Each row below holds a small network's activations on one input, seen along a few directions.
Each table varies a few parts of the input and shows all the possible inputs, shuffled.
Descriptions start from the smaller parts, as in this example, which fits no table here: one of 5 places around a ring, together with either a single point or one of 11 places around a ring or (one of 3 separate values, together with one of 6 places along a line).
Shared parts are said once, and a part with two or three values counts as separate values.

Other details of the inputs vary at random and push rows far along two fixed directions, the same in every table; ignore that.

Rows:
x1: [  7   0  44  32   3  18   7   9  20 -14  22   5]
x2: [ -7   3   0 -12   8  -8  -5  -7   3  -2   2   5]
x3: [-19 -13 -15  -7  23 -17  17 -28  -9   8   7  -1]
x4: [  8  17 -28 -15 -27   9 -16  21 -11   2 -30  -1]
x5: [ 10  16 -26  -7 -39  15 -17  22 -15   4 -32  -4]
x6: [ 12   3  48  31  -3  20   3  14  20 -15  21   7]
x7: [ -5   0   5  -7  -4  -6  -9 -10  -3   1   0   2]
x8: [-5  3 -3 -3  4  1  2  2  3 -4 -3  2]
x9: [-13 -11 -11  -8  21 -18  11 -26  -8   6   8   2]
x10: [ -8  -6  -6 -10  15 -16   5 -23  -7   5   9   3]
x11: [-12 -10  -9 -10  20 -18   9 -26  -8   7   9   3]
x12: [ 16  23 -22 -22 -30   4 -30  19 -11   1 -28   4]
x13: [ 14   9  43  28   4  20   4  22  25 -19  21  10]
x14: [ 10 -16   2   0  -5  -4  -7   6   4   8  -4 -19]
x15: [ 24  -8  -2   3  -5  -3  -4  15   3   8   3 -13]
x16: [-19 -10  -7  -3   7  -4   9 -16  -6   5  -1  -5]
x17: [ 14   9  42  31   4  21   5  24  26 -20  20   9]
x18: [ -3  -3  -4  -9   9 -15   1 -16  -7   2   9   6]
x19: [-17  -4  -9  -6  15  -5   9 -10   2   1  -1  -1]
x20: [-11  -4   2  -9   4  -8  -4 -18  -4   4   1  -1]
x21: [-20 -12 -15  -6  22 -15  19 -25  -9   8   8  -2]
x22: [ 22   7  40  37  -2  21  11  24  16 -18  25   9]
x23: [-19 -10  -7  -4   8  -6   7 -19  -5   5  -1  -4]
x24: [-8 -4 -1 -2 -2  0  0 -8 -4  2 -3 -2]
x25: [-15  -8 -15   1  15  -9  19 -16  -7   7   4  -2]
x26: [ 12  22 -27  -9 -34  15 -15  30  -9   0 -34  -1]
x27: [ 34   8 -19 -14 -31   8 -32  42  -3   9 -31 -14]
Description of these inputs: one of 3 separate values, together with either a single point or one of 8 places along a line.
- The inputs of x11 and x6 match in every part but the choice among 3 separate values. If x15 is changed in the same way as x11 into x6, which row does it become? => x14
- Which other rows does x12 become when the choice among 3 separate values takes its other values? List them by row number. => x10, x20

Rows:
x28: [  4   2  -7 -12  -5  -2 -13   5  -2   3 -11  -3]
x29: [  7   0  -5  -7 -13   2 -13   6  -5   4 -12  -5]
x30: [ 10   4  -5  -7 -16  -2 -13   2  -8   3  -7   0]
x31: [  7   5  -7 -12  -8  -5 -13   2  -5   2  -6   2]
x32: [ -6  -4 -15  -7   2  -8   4 -12 -11   6  -3  -1]
x33: [ -1  -3 -13  -8  -1  -8  -1 -10 -11   6  -4   0]
x34: [-11  -9 -13 -10   4  -8   1 -11  -5   8  -7  -8]
x35: [-4 -6 17  8 13  2  5  1 15 -4 10 -2]
x36: [ 6  5 14 16  1 11  7 15 10 -8  8  3]
x37: [ -5  -3 -14  -5  -3  -2   1  -3  -6   6 -10  -6]
x38: [ 3 -1 10 15  1  7 10  4  3 -3  9  1]
x39: [-1 -1 13 12  9  6  9  7 12 -5  9 -1]
x40: [  4   5 -10  -8  -9   2  -9  10  -1   1 -13  -3]
x41: [-49 -11  13   1  40 -12  27 -48   5  -5  22  11]
x42: [ 3 -5 18 12  0  7  1  6 11 -3  6 -4]
x43: [ -2   1 -13 -12   4  -9  -2  -7  -7   4  -4   3]
x44: [ -4   1 -16 -11   4  -8   1  -7  -8   3  -5   2]
x45: [17  9 18 11 -6  9 -5 15  8 -9  8  6]
x46: [14  3 16 12 -8  7 -3  9  3 -5  8  3]
x47: [ 7  2 14 19 -5 12  7 13  7 -6  7  0]
x48: [  0   5 -15  -7  -3  -1  -1   3  -6   2  -7   2]
- Describe the family of inputs behind these rows. => either a single point or (one of 2 separate values, together with one of 10 places around a ring)

Rows:
x49: [-13  -3  -9  -3  11  -7  10 -13  -3   2   2   1]
x50: [ -8  -4  -4  -8  11 -11   4 -16  -5   2   6   4]
x51: [-15  -3 -10  -2  11  -4  12 -12  -4   2   0   1]
x52: [ 22   2  36  32  -5  21   4  32  23 -12  16  -3]
x53: [ -3 -11  -3  -7  11 -12   1 -13  -3   6   4  -4]
x54: [ -9 -10  -7  -3  10  -8   7 -10  -1   6   1  -6]
x55: [ 24  36 -39 -27 -61  13 -42  29 -27   1 -49   8]
x56: [ -8 -11  -5  -5   9 -10   5 -13  -2   7   3  -6]
x57: [ 16  20  40  37 -15  34   5  32  18 -24  12  14]
x58: [-11 -11  -9  -2  11  -5  10 -10  -2   6   0  -7]
x59: [-14   1  -1  -9  10  -9   1 -19  -5  -1   4   9]
x60: [ 29  20 -46 -25 -52  10 -36  37 -22  10 -50  -9]
x61: [ 24   3  40  31  -5  19   1  25  20 -12  19   2]
x62: [ -2 -13  -3  -9  13 -14   0 -10   1   8   4  -8]
x63: [ -6 -13  -5  -6  11 -11   3  -9   2   8   2 -10]
x64: [ 14  18  41  34 -12  30   4  28  19 -23  15  14]
x65: [ -9  -4  -5  -6  11  -9   4 -15  -3   3   4   2]
x66: [-15   0  -1  -8   9  -7   1 -18  -3   0   2   7]
x67: [ -4 -14  -3  -8  13 -12   0 -10   3   9   2 -10]
x68: [-11  -3  -6  -5   9  -8   7 -14  -4   3   4   1]
- The inputs of x58 and x54 match in every part but one. If x51 is changed in the same way as x58 into x54, which row does it become? => x49
- Describe the family of inputs behind these rows. => one of 4 places along a line, together with one of 5 places along a line
- Start at x67 and move only the place on the line of 4, one step at a time. The first step leads to x61. Which rows follow, in order? => x65, x66
